array([ -6.209, -14.724,  -0.942,  14.914, -18.746,  -5.930]) yields -18.746
array([ 181.18,  -54.92, -124.36,  115.66,  187.34]) yields 115.66
array([ 0.6, -1.7,  1.5,  1.4]) yields 1.5
array([ 178.358, -155.258,  -10.929,  -27.015]) yields -10.929
array([ -80.9,  -45.5, -136.4, -100.9,  -63.5,  127.5]) yields -63.5
array([-0.11,  0.00,  0.08,  0.18,  0.06, -0.02]) yields 0.06
---
[[  29  316  269   47  -61  231]
 [-176  200   21    2   86  551]
 [ 163  -30  208   11  -84 -308]
 [ -11 -107  160  -42  417  -83]
 [ 113 -141  -79  -26  254   73]
 [-747  230  312   91  392 -406]
 [ 113 -116 -183   40 -146 -274]
 [-226  278 -311   92  145  531]
 [-303   60  531  -27 -168 -169]
 [ 168   81 -227   78  -57   33]
 [ 198   48  526  -56 -466   38]
 [ 187 -345   89 -127  -88  135]] value 168

[[657 529 559 490 566 529]
 [453 824 720 884 698 903]
 [630 564 591 549 587 526]
 [752 527 558 486 562 477]
 [762 324 451 219 471 251]] value 630

[[170 120 149 137 140 129 171 141 126 137]
 [131 223 173 123 234 202 166 116 170 128]
 [135 149 186 169 181  60 113 132 166 144]
 [157 153 145 125 162  86 195 237 109 155]
 [131 138 167  76 255 188 168 131  79  35]] value 135

[[400 372 322 567 427 600 349 594 357 466 467 434]
 [335 214 399 378 393 831 407 449 323 451 417 441]
 [537 206 525 268 431 241 362 147 383 338 215 313]
 [374 263 396 369 442 849 397 373 334 451 413 403]
 [395 236 524  82 461 630 410  69 378 291 225 351]
 [365 727 347 169 469 653 337 103 528 396 316 393]
 [473 437 378 768 478 115 395 789 414 401 478 470]
 [623 213 516 238 510 358 324 164 357 273 231 320]
 [580 202 530 398 562 555 301 315 382 305 221 405]
 [335 359 301 696 542 466 398 839 416 412 503 433]
 [274 203 414 451 654 960 451 368 240 308 371 411]
 [387 494 249 714 490 249 372 800 412 431 539 402]] value 335

[[120 121  81 143 170 173 116  67 127 160 124 228 106 120 120]
 [116 159 159 154 150 137 161  74  82  80 141  98 137 141  59]
 [148 142 131  87 178 139 117 106 109 156 124  42 137 129 113]
 [118 148 105  80 123  92 122 152  75 119 118 172 182 165 163]
 [134 110  71 112 124 108  79 182  86 131 134 120 141 119 149]
 [109 135 131  95 117 111 168 101  68  90 104 191 155 154 104]
 [139 133 133 101 119 108 215 150 100  98 117 175 127 109  94]
 [159  81  76 197 142 156 147 103 211 178 161 216  91  94 165]
 [163 204 147 136 173 123 107 113  83 149 164 102  91  51 100]] value 139

[[ 120   38   38  452  271   62  141  236  416  -67   82  235  -20  448]
 [ -89  -47  183  -40  549  163  702   54   57  329  -34  234  393  619]
 [ 297 -532  325  469 -148 -200  404   55  -52  417   70   27  252  182]
 [ 211    3  634   60  484  -94  188  180  152  351    0  420  -25  433]
 [ -50  371  381   34  209 -211  665 -114  -35  193  179  247   93  485]
 [ 432 -227  323  -68  293  188  353  500  122  671   18  344 -136   95]
 [ 110  167   95  164 -156 -394  166  464   58  487  532  549  410  596]
 [ 348  -88   68  287  305  148  103  342  484   -8  104 -102   90  498]
 [ 193 -184  308 -347  300  -83   63  490  -75  378  235  679   49  331]
 [ 664  237   80  376  -13  318  272  235   92  -54  190  352  126  249]] value 348

[[31 33 65 25 61 38 51 51 60 71 46 38 72]
 [60 57 52 64 34 70 61 60 44 50 55 52 68]
 [25 55 49 62 58 33 47 46 33 70 40 34 69]
 [53 32 60 29 69 58 61 72 72 36 63 48 62]
 [69 67 68 61 41 67 42 33 58 55 51 78 46]
 [75 63 30 52 52 72 81 70 46 47 55 74 47]] value 53

[[102 100 103  91 111  83 135 107  90 103 115  47]
 [106  89  88 164 149 127  87 199  83  28  93  85]
 [ 96 184  90 124  85  73  89  77  80 106 106 113]
 [102  97  86  92 101  83  79  89  69  93 152  86]
 [116  93  77  93 123  94 124  76  72  70  89 106]
 [104  92 142  85  95  98 146  87 144 103 134  91]
 [ 86 124 114  93  81  96  64  89  87 125  86 104]
 [ 71 112 108 152 102  84  80 122 121  89  90  94]
 [ 86 103 122  97 152  66 124 144 108  98 121 101]
 [ 96 157 136  90 102  72 162  56 130 109 121 100]
 [ 96 111 111  88 117 119  89  72 124  78 133 108]
 [105 126  85 116  68  88  58  63  80  40 118 129]] value 96

[[ 25 -45  19  19 -18 -12  19   9]
 [  8  -9 -17 -18  12 -12 -25 -19]
 [-24  13   4  24  48  13  30  45]
 [  5   1   7   0   9 -16 -19  10]
 [ 22  -8  21 -14   1   5 -13   1]
 [-10   2 -11  -2   3  12   6  -6]
 [ -2  12 -18   4 -21 -11   2 -20]
 [ 14  15  37  14  -4  22  32  23]
 [ 10  17  32   0   9  18  15  19]
 [ -2   5  -4   2  20  11 -19 -10]] value 14
---
[330, 245, 605, 551, 939, 346, 151] ⇒ 551, 939
[7960, 9580, 5473, 2847, 3684, 6327, 6636] ⇒ 2847, 9580
[173, 97, 241, 81, 105, 220, 23] ⇒ 81, 241
[27, 33, 87, 80, 248] ⇒ 87, 248
[[48, 17, 34, 37, 65, 37, 32], [71, 89, 51, 47, 71, 66, 8], [27, 53, 35, 15, 69, 64, 23]] ⇒ 47, 89
[-46, -18, 36, 10, -13] ⇒ 36, 36
[815, 572, 723, 340, 105] ⇒ 723, 815
[175, 125, 115, 192, 59] ⇒ 115, 192
---
-152,-277,634,-816,343 >> -816
511,299,854,204,53,221,94 >> 221
30,-32,-18,-11,-21 >> -11
107,98,118,200,51 >> 200
4,30,8,-34 >> 8
919,86,416,-731 >> 416
49,91,53,8,52,64,70 >> 64
362,153,784,383,532,369 >> 532
35,56,77,62,6,55 >> 6
2,7,1,4,9,2 >> 9
